These are the activations of a small neural network, seen along a few directions. Each row is one input.
In each table, some parts of the input vary, and every possible input appears once, in random order.
Descriptions start from the smaller parts, as in this example, which fits no table here: line(4) and (point or line(9) or (values(3) and ring(8))).
Shared parts are said once, and a part with two or three values counts as separate values.

Other details of the inputs shift rows strongly along three fixed directions, in all tables alike. That doesn't count.

A family of inputs:
row 1: [ 11  -1   2 -13  11  -8   0  15  -3  12  10  -3]
row 2: [10 -9  9 21  8  7  3 -1 12 -3 -7  1]
row 3: [ -9   2   8   8 -18  13  -5 -22  -5 -20 -18   3]
row 4: [  7 -11   9  19   2   6  -7  -2  15  -7   4  -5]
row 5: [  8 -15  13  19  -3   6  -3   5   8  -6  -2  -6]
row 6: [ 12 -10   4  20   9  10  -1   0  12  -8  -6  -2]
row 7: [ 10  -1  -7 -13  16   0   5  18   2   4  14   3]
row 8: [-12   0  12  10 -22  12  -2 -21  -6 -18 -18   1]
row 9: [  8 -13   8  21   3  11   5   5  10  -7  -2  -2]
row 10: [ -13   14  -68   26   -8 -104   14  -10  -33  -19   13    3]
row 11: [-16  17  -4  11 -27  25  -4  -6   5  -8 -22   5]
row 12: [  6  -1  -1 -10  18  -6   8  13   0  17   5   0]
row 13: [-13  14  -2 -24  -8   0   3 -13 -11   0   1   1]
row 14: [  8 -14  14  20  -2   6  -4   5   8  -6   0  -5]
row 15: [ 10   0  -3 -11  16  -1   8  17  -1   8  13   1]
row 16: [-18  14  -1 -23  -5  -5   1 -14  -9   5  -3   3]
row 17: [ 6  1  0 -9 20 -5  7 13  0 16  6  1]
row 18: [ 12 -12   9  18   3   5  -9   1   9  -6  -5  -5]
row 19: [  4   1   3 -12  16  -9  -3   8   5  18  10  -4]
row 20: [ 10   0  -5 -12  15   0   6  19   1   5  15   3]
row 21: [  9  -2 -15  -5  -1   4  -9  19  -6  29  17   1]
row 22: [  6 -14   6  17   1   7  -8   1  18 -10   4  -6]
row 23: [  8  -1   1 -14  18  -9  -7  12   0  15   5  -3]
row 24: [  4 -15  11  18  -4   6  -2   3  16  -7   5  -5]
row 25: [  6 -12  11  19   0   5  -4   0  15  -5   3  -6]
row 26: [  2 -14  14  19   2   0  -4  -4  16   4  -5  -7]
row 27: [-14  13 -16 -16 -16   6  -8  -9 -19  23  -4   9]
row 28: [  8 -15  12  18  -3   6  -5   7  11  -9   0  -2]
row 29: [ 13   2  -5 -11  19  -1   5  13   0   9  10   1]
row 30: [ 10 -13  -3  28 -12  15 -14   2   6  15  -1   0]
row 31: [  6  -2   3 -13  10  -9   2   9   4  18  11  -7]
row 32: [-16  11  -2 -23 -10   2   4 -10 -12  -2   5   0]
row 33: [  9   1  -2 -14  13  -7  -2   9   4  12  15  -5]
row 34: [ 10  -3  -4 -15  11  -5  -4  18   0   5  14  -3]
row 35: [-10   5   6  10 -13  20   3 -23  -3 -21 -19   7]
row 36: [-14  11  -2 -24 -11   0   5 -12 -11   1   0  -1]
row 37: [-11  12  -5 -24  -7   3  -3  -7 -17  -8  -2   2]
row 38: [  7  -1  -4 -14  14  -5  -4  12   4   9  17  -7]
row 39: [ 11   2  -6 -12  21  -3   3  11   1  11   6   0]
row 40: [-13  15  -2 -24  -6  -2   1 -15 -10   2  -1   2]
row 41: [-15  15  -3 -19   0   3   8 -12 -13   0  -9   9]
row 42: [  4 -17  10  17  -5   6  -1   3  17  -6   4  -6]
row 43: [-15   1 -55  59 -24 -95  16 -19 -24 -35   3   2]
row 44: [-12  11  -3 -24 -12   3   1  -5 -15  -9   0   6]
row 45: [ 12   1  -3 -11  17  -2   8  14  -1  11  10   1]
row 46: [-12   1  10   9 -20  15  -5 -20  -6 -23 -15   3]
row 47: [-14  29 -16 -20 -16  10   1   5  -7  11 -10   5]
row 48: [ 10  -2   2 -13  10  -6   0  18  -3   9  14  -3]
row 49: [  8   2  -5 -11  24  -4   2  11   2  13   5   1]
row 50: [  6  -1   4 -12  12  -8   1   9   4  18  12  -6]
row 51: [-14   9  -7 -21  -9   7  12  -4 -13  -9  -1   7]
row 52: [-13  16  -6 -20   2   3   6 -13 -12  -2  -9  10]
row 53: [  5  -2   6 -12  13 -10  -1  14  -2  18   7  -3]
row 54: [  5  12 -16  -7   0   2  -1  32  10  19   8   0]
row 55: [  7   0   0 -13  12  -5  -1  12   3  10  19  -5]
row 56: [  7  -5   1 -13   7  -6   1  21  -2   8  15  -3]
row 57: [ 11 -11  12  19   4   3  -8  -1  10  -3  -7  -3]
row 58: [-12  14  -7 -26  -4   0  -1 -13 -10  -2   1  -1]
row 59: [  7   4  -1  28  -7  10  -6  12  20  10 -15  -2]
row 60: [-12   4   8   6 -17  11  -3 -25   0 -16 -12   0]
row 61: [  9 -14  10  17  -1   7  -7   6  11 -11   0  -1]
row 62: [ -9  14  -2 -23  -9   0   0  -9 -17  -4  -3   4]
row 63: [-11  13   0 -22  -8  -2   2 -11 -16   0  -7   4]
row 64: [  9   1   0 -14  15  -8  -3   7   5  15  12  -5]
row 65: [ 10   0  -2 -10  16  -2   9  15  -1  11  10  -1]
row 66: [-12  10   1 -22 -11  -2   4 -10 -17   1  -8   2]
row 67: [ 11 -12  11  18   5   3 -10  -1  10  -3  -8  -5]
row 68: [-14   2  10   9 -14   9  -7 -24  -3 -16 -22   5]
row 69: [-12  12 -11 -24  -3   9   6  -6 -12 -11  -1   7]
row 70: [  7 -11  13  19   2   2  -4  -4  16   1  -3  -6]
row 71: [  8 -12   8  22   4  11   4   4  10  -8  -1  -1]
row 72: [  6 -13   8  17  -1   7  -6   1  18  -9   5  -4]
row 73: [-15  13   2 -21  -6  -3   0 -11 -16   2  -9   5]
row 74: [  6  -2  -1 -14   9  -5  -1  15   5   8  20  -3]
row 75: [-11   2  -5  13 -29  20 -12 -21  -8   6 -16   7]
row 76: [-13  -1  -9  10 -33  23 -10 -13  -7  -2  -9   8]
row 77: [ 10   1  -4 -11  17   0   6  16  -1   7  14   1]
row 78: [ 10 -11   4  20   9  12  -1   2  11 -11  -3  -2]
row 79: [-16  11  -3 -26 -11   3   3  -8  -9  -5   5   3]
row 80: [-19  13   0 -22  -6  -5   3 -14 -10   5  -2   1]
row 81: [-16   3   7   7 -13   7  -6 -27   2 -12 -16   2]
row 82: [  7 -14 -57  71  -2 -94  21  12 -12 -30  16   3]
row 83: [-11   1   8   8 -18  15  -6 -20  -5 -23 -15   3]
row 84: [  8   0   5 -12  15 -10  -4  13  -1  16   7  -1]
row 85: [  9 -12   9  21   5   7   5   0  11  -1  -8  -2]
row 86: [  9 -13  15  20   0   2  -4   1   9   0  -6  -5]
row 87: [-14  16  -5 -19   1   2   7 -12 -13  -1  -8   9]
row 88: [12 -9  7 21 10  8  0 -2 12 -5 -7  1]
row 89: [-12  14  -3 -19  -4   5  11 -12 -14  -1  -8   7]
row 90: [ 11 -11  14  19   2   3  -7   0   9  -2  -6  -3]
row 91: [  3   4   0  28  -4   9  -8  12  21  12 -16   0]
row 92: [ 11   1  -6 -11  18   1   5  15   0   6  13   1]
row 93: [ 10  -3   3 -13   9  -8   2  16  -3  14  10  -6]
row 94: [11 -9  8 21  9  8  2 -1 12 -4 -7  1]
row 95: [  4 -11  10  19   7   2 -10  -6  17   0  -5  -6]
row 96: [-16  10  -2 -24 -11   2   5  -9 -11  -2   4  -1]
row 97: [  8  -6   1 -14   6  -6   2  21  -2   9  14  -3]
row 98: [-16  -1  13  10 -19   8  -3 -23  -4 -13 -23   2]
row 99: [ 10 -12   8  21   4   9   5   2  10  -4  -5  -2]
row 100: [-13   1   5   9 -18  21   5 -18   0 -26 -16   8]
Description of these inputs: line(5) and (values(2) or (values(3) and line(6))).
Question: Changing only the line(5) part turns row 93 into row 5. The same change can be made to row 8. Which row results?
Answer: row 14
Question: Changing only the line(5) part turns row 39 into row 69. The same change can be made to row 75. Which row results?
Answer: row 76
Question: Changing only the line(5) part turns row 92 into row 29. The same change can be made to row 11. Which row results?
Answer: row 47
Question: Which other rows does row 21 become when the values(2) part takes its other values? List them by row number.
Answer: row 11
Question: A walk changes only the line(6) part. It starts at row 78 and steps to row 92. List the rest of the walk in order.
Answer: row 77, row 15, row 71, row 9
Question: Which other rows does row 50 become when the line(5) part takes its other values? List them by row number.
Answer: row 24, row 32, row 43, row 80
Question: Which other rows does row 59 become when the values(2) part takes its other values? List them by row number.
Answer: row 75
Question: Which other rows does row 93 become when the values(3) part takes its other values? List them by row number.
Answer: row 36, row 99

A family of inputs:
row 101: [ 29 -10  -8   6  16  -3   2  50   5  15  19  -1]
row 102: [ 27 -31  28  -3  52 -33   9  15  10 -13  34 -20]
row 103: [ 27 -27   0   5  20 -24 -12  19   4  31  33 -11]
row 104: [ 25   2  -2   6  30 -15  -1  29  17  31   7  -8]
row 105: [ -1 -16 -12  52 -25  17   1 -18  -2 -30 -13  11]
row 106: [ -4 -12  -2  52 -13   3  -5 -33   0 -10 -29   7]
row 107: [-26  12  -5  31 -28   2   7 -41  -2 -18 -37   4]
row 108: [ -8  -1  -9  47 -24  14  -3  -7  17 -39 -17   5]
row 109: [ -5   1  71 -70  -3  99 -19  -9  27  35  -2 -13]
row 110: [ 35 -13 -18   7  23  -1  -4  40   1  15  25   1]
row 111: [-13 -14  32  37 -29  26 -25 -32  30 -29 -24  -7]
row 112: [-11   4   2  44 -11   3  -9 -23  18 -20 -34   2]
row 113: [-26  43 -38 -48 -22  -5  16   0 -35 -10   3  11]
row 114: [ -39   41  -66  -52  -29 -102   14   -9  -76   -2   18    9]
row 115: [  0 -12  29  35  15  -5  18 -40   9 -51 -26   7]
row 116: [ 30  -8  -6   7  34 -13  -9  24   3  34   9  -1]
row 117: [-25  24 -17 -72   6  -4  37 -18 -41 -46   5  14]
row 118: [-19  18 -30   1 -11 -43  15  -9 -31   7 -12  11]
row 119: [ 21 -25  11   3  13 -24  -6  28   8  30  26 -13]
row 120: [ 25  -7 -13   7  18  -1  10  42  16  18  27  -7]
row 121: [-15   9  53 -82 -12  92 -29 -26  -7  22 -12  -2]
row 122: [-13  -6 -10  48 -25  16   3 -11  18 -34 -13   5]
row 123: [ 25 -15  -8   7  15   0   9  47   6  21  23  -1]
row 124: [ -8  24  29 -66   8  52  -6   5 -10  36 -18   6]
row 125: [ 24 -13   4   3  16 -28 -11  27  17  22  26 -18]
row 126: [-17 -15   7  44 -28 -10 -12 -29  19 -25 -10  -6]
row 127: [-38  44 -24 -49  -7 -10  11 -21 -24  12  -9  13]
Question: What do these inputs look like to the network?
Answer: values(3) and (point or (values(2) and line(4)))
Question: Changing only the values(3) part turns row 101 into row 124. The same change can be made to row 120. Which row results?
Answer: row 107
Question: Which other rows does row 112 become when the line(4) part takes its other values? List them by row number.
Answer: row 104, row 116, row 124
Question: Which other rows agree with row 119 in the values(3) part? List them by row number.
Answer: row 102, row 103, row 109, row 111, row 114, row 121, row 125, row 126
Question: Which other rows does row 106 become when the line(4) part takes its other values? List them by row number.
Answer: row 107, row 118, row 127
Question: Which other rows does row 110 become when the values(2) part takes its other values? List them by row number.
Answer: row 105

A family of inputs:
row 128: [  9 -10 -12  37   0  12   2   0   2 -11 -14  10]
row 129: [ 11  -4  -8  37  -3  11   4   2   3 -12 -16   5]
row 130: [ 19   6  -5 -40  45 -42  -4  41   3  50  32 -13]
row 131: [-36  41 -55 -55 -23 -56  14 -10 -40  -7  26   3]
row 132: [  3 -15   5  32 -18   3  -6   0   5 -12   4  -2]
row 133: [-30  20   6 -46 -22  26  -6 -43 -34   4 -24  16]
row 134: [-37  41  -6 -45 -20  34  10 -28  -8 -13 -20  12]
row 135: [ 21  -4  34 -32  29  64   0  34  32  34   1  -4]
row 136: [ -2 -14  13  30  -4 -11  -5 -14  11   0 -16  -7]
row 137: [ -1 -18   4  29 -19   0  -4   1  11 -14   1  -7]
row 138: [  5 -22  -3  32 -15   7 -11  -1  -2 -13   3   1]
row 139: [  1   1  -2  33  -1   3   2   4  19 -17 -15   4]
row 140: [-40  28   5 -52 -37  28  -5 -24 -17 -16  -9   5]
row 141: [  3 -11  14  33  -4  -9  -7 -16   5   2 -13  -1]
row 142: [ 10 -17   0  30 -19   4  -8   0   1 -14   0  -4]
row 143: [ 14  -5  48 -36  32  46 -18  10  37  42   7 -18]
row 144: [ 10 -27  28  14  27 -10  20 -20   2 -58   2  -3]
row 145: [ 13  -2 -47  30   8 -94   7   7 -29   9  14  -1]
row 146: [ 28  11 -21 -32  44 -18  14  56  -3  45  36   3]
Question: What do these inputs look like to the network?
Answer: point or (values(3) and line(6))
Question: Which other rows does row 134 become when the values(3) part takes its other values? List them by row number.
Answer: row 131, row 143
